Each row below holds a small network's activations on one record, seen along a few directions.
Each row is followed by the record's values for the fields GEMO, TEKU, BOK, KUPE, ZUBOK.
Not every record has every field; a missing one is written missing.
The largest differences between rows may come from other fields.
(in the rows, 500 means zero)
Strong random noise was added to every row along 3 fixed directions; ignore it. To show where, here is one row again and again, with new noise each time:
539 502 521 276 457 395 434 546 390 511 421 406 489 602 416 549 543 513 368
641 749 509 517 499 285 416 409 352 357 384 575 696 662 546 518 383 441 297
552 587 508 537 564 467 370 531 474 404 421 436 625 347 447 379 550 387 553
716 868 497 644 583 467 464 450 428 313 386 620 704 542 457 508 391 447 371
527 524 513 448 533 455 378 551 460 449 427 401 572 388 432 410 573 416 529

552 676 504 598 565 517 517 492 558 468 554 574 543 506 522 576 375 483 535 : GEMO: pani / TEKU: missing / BOK: lebe / KUPE: missing / ZUBOK: fenor
363 429 507 567 453 387 524 341 572 554 500 601 566 646 634 558 469 456 449 : GEMO: napu / TEKU: nisuv / BOK: saruv / KUPE: missing / ZUBOK: fenor
411 455 478 576 491 601 609 426 566 618 539 539 482 581 431 533 596 479 533 : GEMO: napu / TEKU: nisuv / BOK: saruv / KUPE: missing / ZUBOK: lapon
538 630 499 556 554 731 578 537 548 548 532 521 431 397 412 514 545 553 559 : GEMO: napu / TEKU: missing / BOK: saruv / KUPE: missing / ZUBOK: fenor
733 437 503 526 416 300 252 458 439 274 339 461 533 613 458 480 405 295 332 : GEMO: pani / TEKU: dusog / BOK: lebe / KUPE: kavig / ZUBOK: fenor
423 458 518 488 494 471 502 426 531 545 517 498 492 527 446 509 572 538 489 : GEMO: fivo / TEKU: nisuv / BOK: lebe / KUPE: gorip / ZUBOK: fenor
637 590 512 473 499 624 547 557 487 526 481 522 408 561 403 578 475 582 445 : GEMO: missing / TEKU: missing / BOK: missing / KUPE: missing / ZUBOK: missing
669 698 531 485 514 503 555 550 379 455 456 606 512 605 398 586 418 658 341 : GEMO: resu / TEKU: missing / BOK: lebe / KUPE: gorip / ZUBOK: fenor
547 462 511 381 459 436 499 539 511 503 479 422 461 468 422 488 534 473 547 : GEMO: pani / TEKU: dusog / BOK: saruv / KUPE: missing / ZUBOK: fenor
658 714 497 437 571 603 688 561 448 430 470 561 417 580 388 563 382 646 337 : GEMO: fivo / TEKU: dusog / BOK: lebe / KUPE: med / ZUBOK: sudel
566 451 522 252 450 480 572 542 414 522 567 439 465 548 540 600 423 654 434 : GEMO: resu / TEKU: nisuv / BOK: saruv / KUPE: missing / ZUBOK: lapon
625 517 514 312 490 576 594 577 437 472 557 450 498 466 493 591 409 661 477 : GEMO: resu / TEKU: dusog / BOK: saruv / KUPE: missing / ZUBOK: lapon
464 521 482 514 571 611 525 504 545 564 499 469 480 470 411 488 618 485 559 : GEMO: napu / TEKU: nisuv / BOK: lebe / KUPE: missing / ZUBOK: fenor
410 581 488 576 498 450 515 462 478 528 525 574 609 595 582 572 458 472 426 : GEMO: napu / TEKU: missing / BOK: lebe / KUPE: missing / ZUBOK: fenor
386 316 578 236 457 388 487 584 408 516 696 342 491 387 756 436 330 650 528 : GEMO: resu / TEKU: missing / BOK: lebe / KUPE: med / ZUBOK: lapon
291 313 407 631 544 489 442 478 633 567 456 391 495 275 478 281 701 336 790 : GEMO: fivo / TEKU: dusog / BOK: saruv / KUPE: missing / ZUBOK: sudel
380 412 480 314 414 448 568 521 435 635 484 420 305 599 480 593 574 572 460 : GEMO: fivo / TEKU: missing / BOK: saruv / KUPE: missing / ZUBOK: sudel
584 492 483 544 561 779 594 599 586 551 487 455 417 374 258 488 631 502 592 : GEMO: napu / TEKU: dusog / BOK: saruv / KUPE: missing / ZUBOK: lapon
625 530 476 333 436 354 532 452 319 424 454 545 556 721 608 620 322 624 272 : GEMO: pani / TEKU: dusog / BOK: saruv / KUPE: missing / ZUBOK: lapon
364 325 528 492 497 540 432 531 546 604 528 450 459 372 515 404 569 465 673 : GEMO: resu / TEKU: missing / BOK: saruv / KUPE: missing / ZUBOK: fenor
826 463 475 639 569 723 302 600 666 271 382 480 404 357 218 518 428 309 508 : GEMO: pani / TEKU: dusog / BOK: saruv / KUPE: missing / ZUBOK: fenor
461 233 532 364 460 224 270 632 305 459 439 277 573 226 447 201 678 393 590 : GEMO: resu / TEKU: dusog / BOK: lebe / KUPE: gorip / ZUBOK: fenor
374 525 533 730 478 413 495 317 613 509 541 697 621 591 744 594 314 448 453 : GEMO: napu / TEKU: missing / BOK: saruv / KUPE: missing / ZUBOK: fenor
418 357 517 307 414 515 563 512 495 700 562 469 337 679 499 633 517 619 424 : GEMO: napu / TEKU: missing / BOK: saruv / KUPE: missing / ZUBOK: lapon
523 326 508 591 488 659 327 480 678 451 531 485 324 470 424 599 406 364 541 : GEMO: pani / TEKU: missing / BOK: saruv / KUPE: missing / ZUBOK: fenor
468 577 508 580 470 156 381 329 359 469 501 589 700 725 789 496 317 404 348 : GEMO: napu / TEKU: missing / BOK: lebe / KUPE: missing / ZUBOK: lapon
638 679 476 654 576 605 550 542 516 384 404 569 583 394 402 406 643 430 561 : GEMO: fivo / TEKU: nisuv / BOK: saruv / KUPE: missing / ZUBOK: fenor
570 717 459 638 539 629 632 556 503 474 494 612 525 562 397 526 633 580 493 : GEMO: fivo / TEKU: missing / BOK: lebe / KUPE: gorip / ZUBOK: fenor
595 641 546 462 561 520 485 589 391 468 435 530 550 560 429 550 420 550 440 : GEMO: resu / TEKU: missing / BOK: lebe / KUPE: missing / ZUBOK: fenor
366 346 501 344 420 118 334 402 296 488 540 455 630 661 854 518 312 484 368 : GEMO: pani / TEKU: missing / BOK: lebe / KUPE: missing / ZUBOK: lapon
422 269 531 215 528 730 573 743 501 577 652 317 300 304 493 506 459 733 595 : GEMO: pani / TEKU: missing / BOK: lebe / KUPE: med / ZUBOK: lapon
500 494 474 509 561 791 591 581 625 609 498 444 379 356 292 471 701 543 640 : GEMO: napu / TEKU: nisuv / BOK: saruv / KUPE: missing / ZUBOK: fenor
490 613 504 629 510 492 487 413 484 493 520 558 560 448 587 431 481 467 532 : GEMO: napu / TEKU: missing / BOK: saruv / KUPE: missing / ZUBOK: fenor
391 605 463 707 506 443 502 373 564 509 509 592 612 513 648 432 500 420 569 : GEMO: resu / TEKU: missing / BOK: saruv / KUPE: missing / ZUBOK: fenor
556 593 512 549 548 711 584 537 557 561 538 544 424 470 434 572 480 563 521 : GEMO: napu / TEKU: missing / BOK: saruv / KUPE: missing / ZUBOK: lapon
656 726 434 592 473 245 510 400 335 364 305 579 635 652 527 457 434 429 334 : GEMO: fivo / TEKU: dusog / BOK: saruv / KUPE: missing / ZUBOK: sudel
447 521 534 386 477 386 585 514 405 449 496 505 514 613 587 428 599 528 411 : GEMO: fivo / TEKU: nisuv / BOK: lebe / KUPE: med / ZUBOK: fenor
497 387 525 303 401 145 404 492 374 476 477 403 528 564 538 444 545 470 436 : GEMO: pani / TEKU: dusog / BOK: lebe / KUPE: gorip / ZUBOK: fenor
486 589 510 736 591 689 508 497 682 480 581 535 502 229 477 430 498 430 769 : GEMO: pani / TEKU: missing / BOK: saruv / KUPE: missing / ZUBOK: fenor
487 516 513 707 541 421 425 434 551 423 445 540 678 364 611 371 482 342 562 : GEMO: napu / TEKU: nisuv / BOK: saruv / KUPE: missing / ZUBOK: fenor

Here are new rows. What are their fields?
396 336 587 321 494 504 485 636 453 548 568 408 427 397 547 396 433 585 546 : GEMO: resu / TEKU: missing / BOK: lebe / KUPE: med / ZUBOK: fenor
470 502 520 606 534 559 494 543 576 508 520 507 536 369 496 478 514 523 550 : GEMO: napu / TEKU: missing / BOK: lebe / KUPE: gorip / ZUBOK: fenor
599 556 499 544 557 579 514 556 590 451 478 465 497 330 374 443 542 443 644 : GEMO: pani / TEKU: dusog / BOK: saruv / KUPE: missing / ZUBOK: fenor
459 568 458 748 621 621 541 460 622 469 525 615 546 387 449 423 675 445 657 : GEMO: fivo / TEKU: nisuv / BOK: lebe / KUPE: gorip / ZUBOK: fenor
497 453 509 454 536 628 498 631 594 551 579 432 378 302 372 489 574 559 653 : GEMO: pani / TEKU: missing / BOK: lebe / KUPE: gorip / ZUBOK: fenor
429 312 492 326 484 552 543 623 495 608 498 387 338 478 322 494 816 563 548 : GEMO: fivo / TEKU: nisuv / BOK: lebe / KUPE: gorip / ZUBOK: fenor
543 476 467 459 455 233 387 412 314 364 445 490 691 537 714 407 367 465 422 : GEMO: pani / TEKU: dusog / BOK: saruv / KUPE: missing / ZUBOK: lapon
506 239 484 468 414 530 371 386 676 522 503 537 308 783 427 719 395 401 381 : GEMO: pani / TEKU: nisuv / BOK: saruv / KUPE: missing / ZUBOK: fenor
596 732 488 697 583 691 561 483 556 471 516 603 529 390 464 473 480 519 559 : GEMO: napu / TEKU: missing / BOK: saruv / KUPE: missing / ZUBOK: fenor
373 305 490 357 406 350 493 443 470 605 470 465 449 667 550 497 659 462 467 : GEMO: fivo / TEKU: nisuv / BOK: saruv / KUPE: missing / ZUBOK: fenor
558 488 480 337 497 715 623 614 470 549 567 493 366 516 468 677 421 734 455 : GEMO: pani / TEKU: missing / BOK: saruv / KUPE: missing / ZUBOK: lapon
363 400 510 529 557 471 419 500 613 524 566 392 535 322 510 408 573 365 736 : GEMO: pani / TEKU: nisuv / BOK: lebe / KUPE: missing / ZUBOK: fenor
662 456 491 741 617 728 236 573 720 308 483 486 460 354 343 535 372 284 599 : GEMO: pani / TEKU: missing / BOK: lebe / KUPE: missing / ZUBOK: fenor
540 470 520 390 462 499 544 531 552 534 510 443 436 490 397 528 537 500 560 : GEMO: pani / TEKU: dusog / BOK: saruv / KUPE: missing / ZUBOK: fenor
508 420 538 355 481 545 522 552 466 574 443 478 420 520 386 508 567 550 501 : GEMO: resu / TEKU: nisuv / BOK: saruv / KUPE: missing / ZUBOK: fenor
357 325 569 315 484 408 515 496 458 513 656 382 517 419 716 435 369 601 527 : GEMO: resu / TEKU: nisuv / BOK: lebe / KUPE: med / ZUBOK: lapon
585 622 488 689 568 538 518 398 548 453 475 601 595 517 510 484 445 419 492 : GEMO: napu / TEKU: nisuv / BOK: saruv / KUPE: missing / ZUBOK: lapon
634 630 516 370 476 265 440 534 338 378 398 427 599 571 465 486 495 438 392 : GEMO: pani / TEKU: dusog / BOK: lebe / KUPE: missing / ZUBOK: fenor
390 454 559 505 488 309 433 482 510 450 618 444 575 390 725 334 356 453 595 : GEMO: pani / TEKU: missing / BOK: lebe / KUPE: med / ZUBOK: fenor
343 428 570 467 470 401 544 482 513 542 599 526 526 554 720 496 353 570 427 : GEMO: napu / TEKU: missing / BOK: lebe / KUPE: med / ZUBOK: fenor
